Each row below holds a small network's activations on one input, seen along a few directions.
Each table varies a few parts of the input and shows all the possible inputs, shuffled.
A made-up example of a description, with smaller parts first: ring(8) and (point or line(11) or (values(3) and line(4))).
Shared parts are said once, and a part with two or three values counts as separate values.

Other details of the inputs shift rows strongly along three fixed directions, in all tables alike. That doesn't count.

Rows:
r1: 15 -19 1 -8 -56 17 21 -1 8 -31 -29 13 33
r2: 19 19 16 -13 -21 -24 -15 -36 -36 33 14 17 -1
r3: 20 23 -15 6 -25 -8 4 -47 -57 24 41 5 17
r4: -15 -8 -20 12 24 30 -19 24 20 -9 -12 -39 -16
r5: -25 -12 11 10 6 32 -11 3 38 -6 -17 -30 -30
r6: -9 14 15 10 29 -19 25 56 25 -27 -5 29 8
r7: 21 -24 -1 -23 -40 0 3 30 22 -32 -37 6 23
r8: 12 28 -6 -1 -3 -22 14 -24 -46 19 36 18 5
r9: 32 19 3 -24 -20 -19 -14 -47 -34 33 14 12 6
r10: -10 -14 7 6 22 25 -10 -6 30 -19 -26 -32 -27
r11: 27 27 8 -35 -4 -37 -6 -33 -29 22 23 28 -1
r12: -15 27 38 6 61 -11 -5 1 28 10 12 22 -42
r13: 11 -15 7 -30 -43 -14 4 45 32 -23 -38 11 29
r14: -17 -18 -8 10 -4 51 -31 -38 10 -3 -13 -55 -29
r15: -13 -12 7 -9 20 23 -22 19 39 -11 -24 -24 -24
r16: 15 -51 -47 -10 -42 3 12 8 -8 -25 -14 -5 55
r17: 14 27 15 -17 -15 -21 10 -36 -27 15 22 42 3
r18: -3 15 14 -14 60 -46 22 90 42 -31 -13 30 -6
r19: -22 -42 -40 31 14 46 -6 -42 -10 4 14 -48 -10
r20: -1 -13 -4 -3 28 27 -18 -9 37 -24 -16 -32 -29
r21: -33 -33 -24 33 39 33 1 -8 14 -4 5 -22 -12
r22: 2 31 9 1 -8 -23 1 -1 -40 38 32 20 11
r23: 15 21 -8 7 -12 -17 -11 -22 -50 31 24 3 5
r24: 6 21 13 -8 -43 -7 -8 -38 -26 38 17 23 9
r25: 2 -17 -23 7 -65 27 16 18 -12 -26 -16 -2 46
r26: 14 -16 -13 -2 -29 -8 22 40 6 -50 -22 1 38
r27: -11 30 15 13 64 -27 -5 21 2 18 9 2 -26
r28: 28 21 -26 0 -20 -6 -21 -41 -56 42 31 -6 7
r29: -15 12 56 -19 26 -35 14 74 42 -8 -18 42 -5
r30: -1 28 37 -15 -9 -28 1 3 -11 30 11 47 4
r31: -21 -41 -37 24 27 30 -10 -20 4 -5 1 -44 -11
r32: -20 -6 -28 30 6 39 -23 -16 2 5 -3 -59 -23
r33: 2 27 -8 8 54 -8 -18 -10 -7 18 26 -12 -27
r34: 1 -55 -15 -9 -53 19 18 -18 6 -26 -19 10 41
r35: 17 -24 -1 -9 -66 19 11 -8 -5 -21 -19 1 24
r36: -25 -44 1 5 42 15 -11 -6 39 -12 -15 -23 -23
r37: -10 -13 -30 36 -1 57 -13 -31 -12 1 6 -54 -23
r38: -10 -7 -22 30 14 44 0 -19 -1 -5 0 -45 -18
r39: 0 -52 9 -22 -31 -15 33 35 29 -36 -27 31 45
r40: 8 25 -4 -2 -18 -22 -10 -14 -50 34 24 7 15
r41: 7 24 -9 4 -36 -12 0 -19 -44 38 28 5 19
r42: -27 31 11 24 37 -7 -5 21 9 30 17 5 -25
r43: 27 22 -16 -8 -10 -24 -3 -14 -40 25 16 9 20
r44: -11 -17 -6 21 -7 57 -15 -35 16 -6 -11 -32 -29
r45: -23 27 51 -7 59 -39 -12 44 40 22 -7 17 -39
r46: -13 23 39 -11 72 -33 0 23 32 -2 0 17 -45
r47: 10 -11 -14 7 -43 10 32 28 -1 -34 -21 12 45
r48: 1 -6 -4 -3 -20 -12 43 60 18 -54 -22 31 36
r49: 12 26 29 -24 3 -38 15 -8 -14 11 18 43 -3
r50: 12 -20 17 -19 -35 -5 28 35 28 -51 -27 21 30
r51: -8 19 31 3 44 -3 -4 -11 14 21 7 4 -37
r52: -8 26 -5 12 51 -11 -6 -12 -15 11 24 -10 -32
r53: 11 31 5 10 -9 -23 7 -2 -38 33 28 35 11
r54: 0 10 40 -17 33 -38 9 43 34 -20 -15 29 -8
r55: 16 -16 -41 -5 -66 15 -3 6 -13 -12 -15 -24 41
r56: -12 -46 -30 2 23 41 -32 -57 15 6 -1 -47 -26
Each input here is: values(2) and line(4) and (point or line(6)).
Question: Changing only the line(4) part turns r7 into r2. The same change can be made to r4. Which row results?
Answer: r40
Question: Changing only the line(4) part turns r26 into r3. The same change can be made to r36. Which row results?
Answer: r39
Question: List by row number the other rows that have the line(4) part and the values(2) part in common with r37.
Answer: r3, r8, r19, r22, r38, r41
Question: List by row number the other rows that have the line(4) part and the values(2) part in common with r28.
Answer: r4, r16, r18, r33, r43, r55

Rows:
r57: 34 24 -26 -5 -62 -14 -2 -43 -76 33 31 8 38
r58: -22 -10 12 10 60 -7 7 39 39 -15 -9 3 -20
r59: -17 -33 -31 22 26 49 -15 -22 20 -17 -8 -53 -24
r60: -5 -29 -19 4 -4 17 4 0 9 -21 -10 -17 9
r61: 17 -28 16 -33 -61 -12 25 52 36 -52 -49 27 45
r62: -22 -16 -10 19 44 25 -6 -8 21 -7 2 -25 -28
r63: 10 -19 -19 0 -61 6 33 45 2 -46 -27 8 53
r64: 7 43 64 -35 38 -77 3 43 14 28 5 67 -11
r65: 9 22 3 -3 -17 16 -29 -98 -45 53 37 -9 -25
r66: -2 -27 -42 15 -6 48 -20 -58 -16 -1 6 -55 -12
r67: 0 46 51 -20 41 -52 -13 -9 -7 52 27 45 -29
r68: 34 2 -20 -15 -93 -23 25 7 -52 -6 2 29 73
r69: -20 -15 -25 34 14 52 -5 2 17 -21 -12 -51 -20
r70: -5 46 9 12 43 -25 -14 -5 -27 48 37 10 -24
r71: -19 -7 39 -6 39 -3 6 53 65 -27 -33 11 -25
Question: What do these inputs look like to the network?
Answer: values(3) and line(5)
Question: Changing only the values(3) part turns r59 into r70. The same change can be made to r60. Which row results?
Answer: r68
